A small network was shown many inputs. Here are its activations along a few directions, one row for each input.
In each table, some parts of the input vary, and every possible input appears once, in random order.
Descriptions start from the smaller parts, as in this example, which fits no table here: line(4) and (point or line(9) or (values(3) and ring(5))).
Shared parts are said once, and a part with two or three values counts as separate values.
In the rows, zero is written as 128.

Other details of the inputs shift rows strongly along two fixed directions, in all tables alike. That doesn't count.

Table:
r1: [124 114 117 157 103 143 174  87 149 130 125 154]
r2: [134 103 141 188 101 150  95  98 151  67 105 188]
r3: [107 121  98 151  87 140 184 109 127 187 127 124]
r4: [109 172 165 138 130 133  90 176 133 100 143 120]
r5: [127 127  85  89 132 142 193  83 129 172 147 133]
r6: [127  99 133 184  93 120  98  98 143 137 119 136]
r7: [143 106 211 193 116 116  86 170 132  34  94 146]
r8: [121 111  88 176  89 116 106 101 146 157 136 114]
r9: [138 119 103 146 120 117 117  93 156 116 141 132]
r10: [108 145 140 110 126 128 186 182 102 174 119  91]
r11: [147  96 151 189 108 120  92  74 163  70 122 171]
r12: [121 109  91 173  91 119 103 102 150 163 130 114]
r13: [117 145 130 100 138 105 146 165  94 175 141  79]
r14: [138 143 189 103 165 106 140 185 107  80 121 106]
r15: [139 127 177 122 150 116 132 155 125  89 115 123]
r16: [137 117 107 125 131 137  90  89 136 129 130 154]
r17: [ 96 191 119  91 137 134 136 169 112 159 168  96]
r18: [128 155 175  88 169 132 132 209  98  92 110 118]
r19: [127 132  64  96 132 125 157  88 145 186 153 110]
r20: [129 130  51 101 130 140 104  84 141 172 146 132]
r21: [118 156 148  58 163 118 180 208  81 169 129  72]
r22: [119 101 116 166  90 129 132  96 136 164 118 129]
r23: [154 143 190 139 167 104  31 206 123  12 112 126]
r24: [136 120 104 128 128 133  93  88 132 123 136 154]
r25: [130 121  75  91 133 159 140  81 130 164 134 154]
r26: [138 112 127 138 126 124 126  84 148 126 132 145]
r27: [152  84 166 199 105 140  99  77 175  47 102 191]
r28: [142 135 153 102 158 135 106 158 112  76 119 144]
r29: [123 169 127  31 185 121 153 192  73 153 141  86]
r30: [130 152 193 104 163 120 169 207 110  91 111 106]
r31: [121 129  70  80 135 147 147  88 118 191 140 132]
r32: [113 114  93 141  95 127 157  96 122 191 134 115]
Each input here is: values(2) and (point or (values(3) and line(5))).
The inputs of r10 and r3 match in every part but the values(2) part. If r12 is changed in the same way as r10 into r3, which row does it become?
Answer: r8
Which other rows does r7 become when the values(2) part takes its other values? List them by row number.
Answer: r21

Table:
r33: [136  92 115 196  93 117  76  89 152 113 113 145]
r34: [142  93 114 171 105 132  80  75 152  93 118 163]
r35: [121 173 137  61 173 137 144 190  95 119 134 117]
r36: [108 140  71 122 101 144 149 106 126 194 146 121]
r37: [135 103 115 193  99 113  64  82 160 112 126 142]
r38: [150 110 208 150 145 103 111 169 119  48  97 127]
r39: [113 153  70  99 126 153 141  86 136 177 162 138]
r40: [116 153 166  96 147 120 182 196  93 140 130  93]
r41: [126 122  65 109 116 125 138  94 124 192 143 112]
r42: [100 149  71 128 105 134 136 102 133 199 155 111]
r43: [134 145 150  84 160  96 156 188 105 142 132  71]
r44: [132 118  72  80 141 146 151  78 124 176 133 146]
r45: [128 143 150  94 158  91 155 191 103 149 128  64]
r46: [147 135 184 150 146  95  54 177 130  57 120 115]
r47: [148 116 194 152 140 105  73 183 120  65  98 120]
r48: [102 138  71 132 100 139 148 109 125 200 142 113]
r49: [132 128 215 177 120 113 120 191 122  62 100 126]
r50: [140 154 132  57 182 117 132 182  94 126 134  96]
r51: [151  83 138 177 108 131 124  69 154  94 108 171]
r52: [138 132 212 148 146 129 126 176 124  38  98 155]
r53: [135  84 126 195  92 122  82  88 151 120 105 148]
r54: [144 107 208 175 133  88 108 181 119  68  93 110]
r55: [106 150  71 104 117 148 139  88 133 180 161 129]
r56: [132 101 144 189  94 150 135  81 156  95 112 179]
r57: [113 162 152  89 146 126 144 204  93 151 127  89]
r58: [143  91 114 180 101 128  80  83 152 100 121 160]
r59: [138 140 203 143 150 128 113 178 136  33 107 150]
r60: [126 112  76 102 122 134 147  91 122 193 139 122]
r61: [115 167 140  84 153 126 140 202  93 137 140  93]
r62: [157 121 196 131 165 110 102 165 135  33 103 141]
r63: [130 107 130 177  99 160  99  85 156  99 114 183]
r64: [107 130  82 115 106 153 158 103 124 195 142 131]
r65: [127 109  92 120 110 118 179  90 123 195 133 112]
r66: [116 156 166  87 151 125 182 189  92 132 126  96]
r67: [129 126 117 165 111 152  82  75 164  85 133 189]
r68: [109 134  88 129  99 137 178 102 139 193 145 115]
r69: [122 123 121 194  86 136  76  91 163 108 134 159]
r70: [123 104 131 182  90 155  97  87 152 102 113 174]
r71: [148 107 111 153 126 134  71  63 163  83 129 181]
r72: [125 130  65 100 128 125 128  84 131 186 161 117]
r73: [139 155 130  48 189 119 133 178  93 118 131 108]
r74: [123 120 121 188  92 141  78  88 162 101 138 166]
r75: [139 164 133  54 188 112 119 175 102 125 148  93]
r76: [110 153 166 112 140 110 178 201  93 153 122  79]
r77: [139 146 144  56 181 121 138 181  93 133 126  99]
r78: [134 112  87  92 136 136 186  74 125 171 130 142]
r79: [116 160 157  91 151 120 169 197 106 136 139  88]
r80: [128 113  82 110 120 123 169  88 135 185 146 113]
r81: [117 102 132 207  78 140  94 101 152 122 108 156]
r82: [126 133 205 182 123 107 106 195 134  64 105 113]
r83: [127 116  81 102 125 128 169  80 135 177 143 116]
r84: [157 120 198 140 158 108 100 168 136  40 107 130]
r85: [132 108 135 184  98 149 122  82 169  91 121 173]
r86: [125 114  76  94 126 139 147  84 121 186 135 125]
r87: [134 135 159  83 162 101 171 185  90 139 127  84]
r88: [109 134  87 114 109 147 180  92 137 179 146 125]
r89: [107 140  70 107 111 153 151  95 125 180 148 131]
r90: [115 142  69 102 120 158 153  94 128 177 148 140]
r91: [131 162 134  59 178 107 117 176  99 129 147  84]
r92: [129 108 128 167 105 162 101  82 155  92 111 194]
The inputs of r60 and r64 match in every part but one. If r87 is changed in the same way as r60 into r64, which row does it become?
Answer: r40
The inputs of r71 and r67 match in every part but one. If r83 is changed in the same way as r71 into r67, which row does it become?
Answer: r88
What is each input in this table made of?
Answer: values(2) and line(5) and line(6)
Which other rows does r45 become when the values(2) part takes its other values? List them by row number.
Answer: r82
Which other rows does r52 become when the line(5) part takes its other values? List them by row number.
Answer: r35, r59, r67, r92
Which other rows does r68 become when the values(2) part takes its other values? List them by row number.
Answer: r43
Which other rows does r91 become when the line(6) part takes its other values? List them by row number.
Answer: r37, r46, r71, r72, r75

Table:
r93: [144  92 154 168 113 158 100 112 138  67  88 192]
r94: [103 172 123 109 134 144 114 166 115 138 142 118]
r95: [146 164 198  78 195 116 113 203 111  41 124 120]
r96: [152 134 186 138 157 139  89 149 147  10 114 174]
r97: [116 137 100 152 107 123  89 125 134 145 141 117]
r98: [145 119  83  98 145 104 132  88 142 159 149 107]
r99: [154  86 103 182 106 120  85  39 178  86 129 173]
r100: [142 102 208 216 106  99 104 156 149  43  97 134]
r101: [108 135  86 150  96 140  97  98 139 163 149 130]
r102: [133  93 142 199  88 105 134 104 158 125 116 120]
r103: [105 130  71 172  76 178 104  66 162 144 139 184]
r104: [141  68  79 172  89 132 114  43 145 156 110 161]
r105: [117 163 183  84 159 101 185 221  89 137 132  63]
r106: [103 133  84 121  98 166 220  87 137 191 141 144]
r107: [117 132  85  61 144 150 182 119  95 199 127 122]
r108: [121 154 131 122 138 100  85 187 115 142 140  75]
r109: [135 119  96  67 155 103 157 150  90 203 124  73]
r110: [108 160 145  82 144 122 207 175  97 176 141  85]
r111: [126 146 227 149 142 119 143 210 119  52 103 121]
r112: [153 106 157 171 127 129  74  83 165  47 122 181]
r113: [119 119  53  59 132 137 186  91  95 241 141 104]
r114: [139  91 134 155 112 139 107  94 129 117 103 165]
r115: [145 169 181  46 206  95 126 215  93  85 140  80]
r116: [ 99 149  62 120 101 151 126  90 130 204 160 130]
The inputs of r100 and r105 match in every part but one. If r99 is changed in the same way as r100 into r105, which row does it become?
Answer: r115
What is each input in this table made of?
Answer: values(4) and line(6)
Which other rows does r102 become when the values(4) part takes its other values? List them by row number.
Answer: r98, r108, r109
Which other rows does r108 become when the line(6) part takes its other values? List them by row number.
Answer: r94, r97, r101, r103, r116
Which other rows does r109 become when the line(6) part takes its other values? List them by row number.
Answer: r93, r104, r107, r113, r114
